Each row below holds a small network's activations on one input, seen along a few directions.
In each table, some parts of the input vary, and every possible input appears once, in random order.
A made-up example of a description, with smaller parts first: ring(5) and (point or (values(2) and line(4)) or ring(11)).
Shared parts are said once, and a part with two or three values counts as separate values.
In the rows, zero is written as 128.

Other details of the inputs shift rows strongly along three fixed directions, in all tables alike. That doesn't count.
To show where, the next rows are all for the same input, with only those details redrawn:
[119 109 146 113  98 114 119 169 133 146 120]
[140 154 105 152 158 156 181  99 150 111 170]
[119 110 148 111  97 115 115 175 134 146 114]
[129 165 131 121 150 187 135 156 152 104 107]
[141 153 104 151 153 153 180  95 148 112 170]
[140 152 107 149 153 154 175 102 149 113 166]
[133  95 116 142  83  73 150  98 127 157 176]
[141 153 107 152 162 156 186 101 150 110 173]

Table:
x1: [134 109 112 154 104  63 162 114 136 152 175]
x2: [130 126 133 129  45  76  80 128 112 155  81]
x3: [138 151 163 117 132 182 124 136 119 119  97]
x4: [116  73  96 123 117  71 115  70 101 147 170]
x5: [115 136 168 113 180 191 153 173 117 106 113]
x6: [155 149 136 149 132 151 169  78 125 123 156]
x7: [129 127 121 141 175 158 165  76  94 113 158]
x8: [119 120  88 129 180 137 128  72 108 111 150]
x9: [123 146 134 116 167 172 129 175 162 109 122]
x10: [140 147  87 147 139 137 151  91 156 116 167]
x11: [106  77 175 109 143 116 143 168  91 144 133]
x12: [123 129 101 131 172 157 149  72 104 110 153]
x13: [144 189  81 126  64 129  25  98 147 109  38]
x14: [ 93  70 151 104 179 104 111 183 110 138 128]
x15: [106 131 144 101 204 184 138 197 145 100 122]
x16: [133  89 136 134  83  87 147  84 100 155 167]
x17: [ 99  68 171 114 172 110 145 172  82 140 136]
x18: [155 177  68 156  98 114  99  58 157 115 119]
x19: [131 169 129 122 139 175 125 161 154 109  96]
x20: [112  93 144 104 118 107 104 174 137 144 130]
x21: [148 153 119 145 127 159 163  76 126 118 152]
x22: [ 90  63 164 106 185 106 143 189  91 140 138]
x23: [146 113 140 167 100  51 162 104 121 156 162]
x24: [145 159  81 149 129 134 138  86 159 116 151]
x25: [125 125  92 126 156 141 132  75 125 113 157]
x26: [112 132 145 107 198 178 136 186 150 106 126]
x27: [149 110 142 162  97  60 167 103 120 161 170]
x28: [108  88 162 104 129 119 135 187 121 143 134]
x29: [ 98  77 175 103 161 121 151 206 117 138 142]
x30: [123 124 110 129  72  62  64 148 137 140  85]
x31: [138 172 136 126 118 174 123 135 136 113  88]
x32: [107 128 136 103 193 175 119 174 137 107 115]
x33: [121 111 135 119 103  92 102 179 153 148 120]
x34: [149 166  73 157 130 125 136  78 160 112 149]
x35: [138 131 142 138  42  61  69 124 109 154  70]
x36: [119 106 140 118 119 105 118 177 153 144 135]
x37: [153 177 140 125  80 163  91 109 128 125  69]
x38: [128 166 129 119 143 187 127 157 150 106 102]
x39: [126 124 114 121  71  76  67 153 142 143  86]
x40: [135 138  99 139 149 140 153 102 152 116 168]
x41: [141 188 107 132  70 138  58 105 119 114  39]
x42: [140 191  97 128  86 152  70 110 140 109  58]
x43: [132  76 144 142 124  82 154  71  79 154 173]
x44: [142 193  86 125  60 139  37  97 129 107  32]
x45: [119  82 180 113 124 112 126 151  90 150 122]
x46: [131  88 121 138  93  76 157  98 121 154 184]
x47: [140 182 126 130 109 168 109 130 134 113  76]
x48: [100 124 164 103 219 189 162 205 126 102 123]
x49: [117  74 104 126 122  70 118  78 105 150 172]
x50: [157 156 132 156 130 148 170  82 132 123 155]
x51: [126 120 125 119  79  81  74 168 150 148  98]
x52: [106  84 148 104 138 106 127 186 134 142 144]
x53: [124  88 180 111 109 117 120 149  97 150 116]
x54: [148 158 117 150 126 155 166  81 133 118 151]
x55: [123 130 157 116 173 173 115 130  90 114  93]
The inputs of x19 and x33 match in every part but one. If x1 is changed in the same way as x19 into x33, which row does it become?
> x51
The inputs of x22 and x17 match in every part but one. If x28 is changed in the same way as x22 into x17, which row does it become?
> x16
What do these inputs look like to the network?
> line(5) and line(11)
Which other rows does x46 become when the line(5) part takes its other values? List them by row number.
> x6, x9, x21, x40
Which other rows does x24 become when the line(11) part takes its other values? List them by row number.
> x4, x8, x10, x15, x25, x30, x34, x39, x40, x52
Which other rows does x43 become when the line(11) part takes its other values? List them by row number.
> x3, x6, x23, x27, x35, x37, x45, x50, x53, x55
